These are the activations of a small network on made-up records, seen along a few directions, one row for each record.
After each row come some of the record's fields: FEGI, VUFOF, RORU, DOBUV, RIG, VARUP.
Not every record has every field; a missing one is left out.
The largest differences between rows may come from other fields.
(in the rows, 500 means zero)
Random noise pushes rows far along 10 fixed directions. That doesn't count. These rows show it; they differ only by the noise:
[516 623 633 304 523 591 430 560 476 311 482 520 791 437 550 296 571 461
 452 679 680 631 353]
[557 348 512 443 367 417 346 383 640 408 589 507 543 326 622 513 547 491
 717 512 536 548 370]
[713 650 556 421 556 475 446 514 518 413 473 519 348 597 603 332 460 375
 482 391 377 264 432]
[748 597 371 428 416 655 396 544 595 487 795 503 597 370 323 586 438 394
 530 739 664 694 477]
[566 696 412 510 477 569 457 581 386 403 564 535 580 436 210 532 441 378
 415 646 613 325 595]
[543 725 602 449 599 291 371 458 664 397 514 559 529 595 416 665 547 499
 681 482 625 581 344]
[479 927 594 485 549 590 434 604 403 439 574 596 558 537 203 491 514 372
 350 481 521 255 483]
[576 383 528 491 416 334 369 384 585 356 557 522 391 433 524 631 550 452
 757 390 602 377 436]
[749 487 502 405 553 650 463 603 621 479 685 318 350 628 420 543 466 337
 786 627 740 803 506]
[293 667 518 390 590 576 606 814 410 579 437 608 672 552 467 265 406 227
 409 414 532 479 484]
[651 588 467 406 495 600 380 584 506 407 634 430 453 405 319 461 416 268
 681 528 570 423 543]
[670 503 397 590 441 378 388 344 594 371 527 425 524 485 369 713 524 644
 619 818 646 601 512]

[595 419 432 489 499 574 560 470 539 589 556 487 493 513 596 461 461 547
 413 567 386 586 498]  FEGI=luko, VUFOF=rut, RORU=lono, DOBUV=nemu, RIG=duk
[467 350 319 404 501 525 561 636 394 422 579 466 637 286 419 537 374 400
 521 618 636 551 646]  FEGI=zolef, VUFOF=rut, RORU=gat, DOBUV=magan, RIG=duk
[616 614 661 465 656 474 452 461 717 505 485 271 251 723 695 457 533 595
 685 519 365 733 386]  FEGI=luko, VUFOF=lasir, RORU=gat, DOBUV=magan, RIG=duk, VARUP=runan
[569 385 384 541 413 443 524 578 517 580 688 636 319 514 389 734 441 285
 637 256 720 432 557]  FEGI=zolef, VUFOF=lasir, RORU=nim, DOBUV=vuge, RIG=gatus, VARUP=sidul
[443 320 551 694 416 521 529 312 474 488 290 332 340 552 709 389 627 739
 524 590 343 473 522]  FEGI=luko, VUFOF=rut, RORU=pire, DOBUV=nemu, RIG=gatus, VARUP=sidul
[394 369 600 518 577 399 623 496 394 400 362 518 515 647 612 548 578 585
 464 428 643 458 515]  FEGI=luko, VUFOF=rut, RORU=pagum, DOBUV=magan, RIG=gatus
[650 416 654 481 656 305 542 422 493 354 209 372 152 801 766 320 521 516
 619 318 374 232 492]  FEGI=luko, VUFOF=rut, RORU=lono, DOBUV=vuge, RIG=gatus, VARUP=kide
[356 305 357 569 381 359 653 593 479 576 394 618 604 466 769 375 446 514
 334 558 537 525 458]  FEGI=luko, VUFOF=rut, RORU=gat, DOBUV=nemu, RIG=gatus, VARUP=sidul
[460 475 479 519 426 470 369 419 506 460 459 509 425 289 450 466 465 396
 685 313 359 262 522]  FEGI=luko, VUFOF=lasir, RORU=pire, DOBUV=nemu, RIG=gatus, VARUP=sidul
[465 520 701 579 653 408 479 370 547 425 283 259 342 708 634 454 612 740
 633 510 314 517 496]  FEGI=zolef, VUFOF=rut, RORU=pagum, DOBUV=magan, RIG=gatus
[662 454 379 564 489 485 530 500 594 590 512 497 401 566 575 541 430 507
 527 546 506 656 491]  FEGI=luko, VUFOF=rut, RORU=pagum, DOBUV=magan, RIG=gatus, VARUP=sidul
[255 297 512 550 334 587 587 581 418 589 495 564 651 440 570 395 555 465
 425 541 632 549 504]  FEGI=luko, VUFOF=lasir, RORU=nim, DOBUV=vuge, RIG=duk, VARUP=kide
[693 494 396 512 378 790 502 520 376 535 592 437 509 367 527 264 437 472
 238 657 306 385 597]  FEGI=zolef, VUFOF=rut, RORU=pagum, DOBUV=magan, RIG=gatus, VARUP=runan
[491 270 678 550 496 462 586 404 437 519 435 502 179 724 700 501 635 521
 551 147 465 282 486]  FEGI=zolef, VUFOF=rut, RORU=pire, DOBUV=vuge, RIG=duk, VARUP=sopa
[626 528 450 335 522 209 482 461 530 323 483 792 723 439 586 615 473 499
 395 431 667 444 345]  FEGI=luko, VUFOF=rut, RORU=nesar, DOBUV=magan, RIG=gatus
[505 364 496 384 593 456 493 478 526 376 286 345 691 466 687 337 478 605
 562 742 491 753 503]  FEGI=zolef, VUFOF=lasir, RORU=pagum, DOBUV=nemu, RIG=duk, VARUP=runan
[430 499 490 404 439 645 392 593 472 428 566 499 676 230 400 386 463 345
 624 512 596 576 493]  FEGI=luko, VUFOF=rut, RORU=pagum, DOBUV=magan, RIG=gatus, VARUP=sidul
[454 286 348 435 489 555 639 606 450 510 465 469 837 456 554 474 455 589
 388 849 699 890 563]  FEGI=zolef, VUFOF=rut, RORU=nesar, DOBUV=magan, RIG=duk
[567 390 538 455 563 691 576 499 550 572 502 321 492 581 662 379 545 613
 533 630 448 843 490]  FEGI=zolef, VUFOF=rut, RORU=pire, DOBUV=nemu, RIG=gatus
[616 374 359 401 485 524 701 623 571 760 628 738 506 589 801 440 406 425
 236 316 378 627 399]  FEGI=zolef, VUFOF=rut, RORU=gat, DOBUV=magan, RIG=duk
[335 333 387 499 466 419 580 666 481 593 452 591 614 479 466 509 397 319
 628 460 705 639 530]  FEGI=luko, VUFOF=rut, RORU=nim, DOBUV=vuge, RIG=gatus, VARUP=sidul
[420 517 573 487 428 607 493 493 541 570 578 515 411 397 691 371 541 484
 471 355 340 467 407]  FEGI=luko, VUFOF=lasir, RORU=lono, DOBUV=nemu, RIG=duk, VARUP=runan
[553 530 406 618 597 493 554 492 561 600 490 371 391 627 385 661 431 607
 531 617 397 621 622]  FEGI=luko, VUFOF=rut, RORU=pagum, DOBUV=nemu, RIG=duk
[626 421 509 365 582 549 514 504 488 414 433 436 528 499 584 379 484 489
 527 534 525 582 503]  FEGI=zolef, VUFOF=rut, RORU=lono, DOBUV=nemu, RIG=duk
[642 382 591 422 598 608 331 328 449 222 237  78 365 414 497 257 524 580
 860 677 370 441 630]  FEGI=zolef, VUFOF=lasir, RORU=lono, DOBUV=nemu, RIG=duk
[870 404 258 474 391 249 273 242 630 388 523 596 423 174 599 524 341 481
 570 417 198 183 474]  FEGI=zolef, VUFOF=rut, RORU=pire, DOBUV=nemu, RIG=gatus, VARUP=sidul
[575 566 584 455 454 703 485 430 366 377 546 532 510 397 498 434 593 553
 327 446 508 338 496]  FEGI=luko, VUFOF=lasir, RORU=pire, DOBUV=nemu, RIG=gatus
[389 771 284 818 445 574 527 527 505 745 487 411 518 485 285 544 391 681
 270 851 205 530 618]  FEGI=luko, VUFOF=rut, RORU=nesar, DOBUV=magan, RIG=duk, VARUP=sidul
[654 600 525 449 396 566 384 474 553 590 754 623 398 403 539 452 463 365
 380 271 211 230 403]  FEGI=zolef, VUFOF=rut, RORU=nesar, DOBUV=magan, RIG=duk, VARUP=runan
[463 507 603 502 491 492 467 495 493 440 539 469 552 591 344 605 601 520
 549 611 757 604 468]  FEGI=zolef, VUFOF=rut, RORU=lono, DOBUV=vuge, RIG=gatus, VARUP=sidul
[252 357 461 472 487 652 826 695 376 694 374 698 705 580 786 310 526 518
 169 405 578 720 472]  FEGI=luko, VUFOF=lasir, RORU=pire, DOBUV=nemu, RIG=gatus
[336 671 853 649 533 363 481 282 518 464 371 535 391 776 611 583 777 831
 392 342 394 362 322]  FEGI=luko, VUFOF=rut, RORU=nim, DOBUV=vuge, RIG=gatus
[456 566 495 452 551 641 454 544 433 465 508 398 613 414 244 503 475 468
 576 618 586 577 614]  FEGI=zolef, VUFOF=lasir, RORU=pire, DOBUV=vuge, RIG=duk
[788 469 378 552 470 340 464 372 645 481 556 588 327 516 690 615 455 544
 524 441 443 467 441]  FEGI=luko, VUFOF=lasir, RORU=pagum, DOBUV=magan, RIG=gatus, VARUP=kide
[556 286 532 409 618 501 642 610 624 648 581 474 305 707 688 602 484 418
 684 259 569 781 477]  FEGI=zolef, VUFOF=rut, RORU=pagum, DOBUV=nemu, RIG=duk
[563 585 659 486 523 441 521 439 440 419 433 640 301 603 685 425 584 480
 358 152 414 174 394]  FEGI=luko, VUFOF=rut, RORU=pire, DOBUV=nemu, RIG=gatus, VARUP=sidul
[640 368 451 570 458 530 587 448 388 448 512 402 419 648 414 628 537 606
 408 681 606 465 635]  FEGI=zolef, VUFOF=rut, RORU=nesar, DOBUV=magan, RIG=gatus, VARUP=runan

Here are new rows. What are their fields?
[450 676 514 510 710 236 464 396 557 426 131 463 565 645 473 515 486 690
 579 579 352 522 478]  FEGI=zolef, VUFOF=lasir, RORU=gat, DOBUV=magan, RIG=duk
[647 697 397 414 580 400 418 540 630 542 536 560 583 396 585 385 335 434
 419 489 216 494 432]  FEGI=zolef, VUFOF=rut, RORU=pagum, DOBUV=magan, RIG=gatus, VARUP=runan
[500 566 511 465 486 678 487 549 452 553 700 541 433 436 280 600 510 372
 517 334 515 390 570]  FEGI=zolef, VUFOF=lasir, RORU=lono, DOBUV=nemu, RIG=duk
[526 723 656 445 622 502 575 549 481 471 481 621 542 736 522 529 578 561
 315 425 648 565 394]  FEGI=luko, VUFOF=lasir, RORU=nim, DOBUV=vuge, RIG=gatus
[431 539 463 418 419 456 428 512 550 501 570 692 713 262 508 483 468 423
 449 422 522 498 412]  FEGI=luko, VUFOF=lasir, RORU=pire, DOBUV=vuge, RIG=duk, VARUP=runan
[467 512 502 641 546 477 640 445 450 491 279 464 547 753 484 573 608 744
 353 788 695 725 518]  FEGI=luko, VUFOF=rut, RORU=lono, DOBUV=nemu, RIG=duk, VARUP=sidul
[339 587 425 678 535 416 504 502 466 458 342 399 547 476 387 544 482 612
 523 687 473 482 624]  FEGI=luko, VUFOF=lasir, RORU=pagum, DOBUV=magan, RIG=gatus, VARUP=kide
[572 412 278 482 460 584 548 613 609 709 625 543 526 407 493 513 358 339
 586 504 482 740 549]  FEGI=zolef, VUFOF=lasir, RORU=pire, DOBUV=nemu, RIG=gatus, VARUP=kide
[576 565 426 499 544 495 476 550 672 667 581 553 427 564 510 575 428 426
 611 383 464 718 435]  FEGI=zolef, VUFOF=lasir, RORU=pagum, DOBUV=magan, RIG=gatus, VARUP=sidul
[194 348 497 466 366 667 466 638 426 541 519 424 664 222 444 265 473 307
 650 531 494 479 566]  FEGI=luko, VUFOF=lasir, RORU=lono, DOBUV=vuge, RIG=gatus, VARUP=kide
[640 679 474 420 556 503 559 660 500 524 628 673 515 670 394 599 467 334
 374 439 732 528 444]  FEGI=zolef, VUFOF=lasir, RORU=nesar, DOBUV=magan, RIG=gatus, VARUP=sidul
[581 675 542 413 582 553 609 576 357 417 301 662 603 618 677 277 522 510
 170 460 538 443 432]  FEGI=zolef, VUFOF=lasir, RORU=pagum, DOBUV=magan, RIG=gatus, VARUP=sidul
[445 346 368 534 469 534 520 477 384 419 278 325 633 381 486 324 441 569
 470 806 425 486 676]  FEGI=zolef, VUFOF=lasir, RORU=lono, DOBUV=nemu, RIG=duk, VARUP=runan
[364 546 506 580 495 458 435 389 513 504 301 425 631 441 479 410 545 670
 506 699 359 567 472]  FEGI=zolef, VUFOF=rut, RORU=lono, DOBUV=nemu, RIG=duk, VARUP=sidul
[436 503 458 443 474 507 626 618 416 529 436 742 606 488 578 427 492 390
 317 372 638 479 439]  FEGI=luko, VUFOF=rut, RORU=lono, DOBUV=nemu, RIG=duk, VARUP=sidul
[452 347 412 534 441 529 377 474 506 516 461 311 402 314 350 439 378 388
 855 503 369 404 655]  FEGI=luko, VUFOF=lasir, RORU=nim, DOBUV=vuge, RIG=duk
[493 354 522 370 486 585 633 579 276 354 471 630 638 418 640 380 515 453
 216 408 598 299 541]  FEGI=luko, VUFOF=rut, RORU=pagum, DOBUV=nemu, RIG=duk
[443 608 604 469 623 384 526 476 449 404 265 526 507 633 531 437 552 540
 455 432 479 390 488]  FEGI=zolef, VUFOF=lasir, RORU=lono, DOBUV=nemu, RIG=duk, VARUP=runan
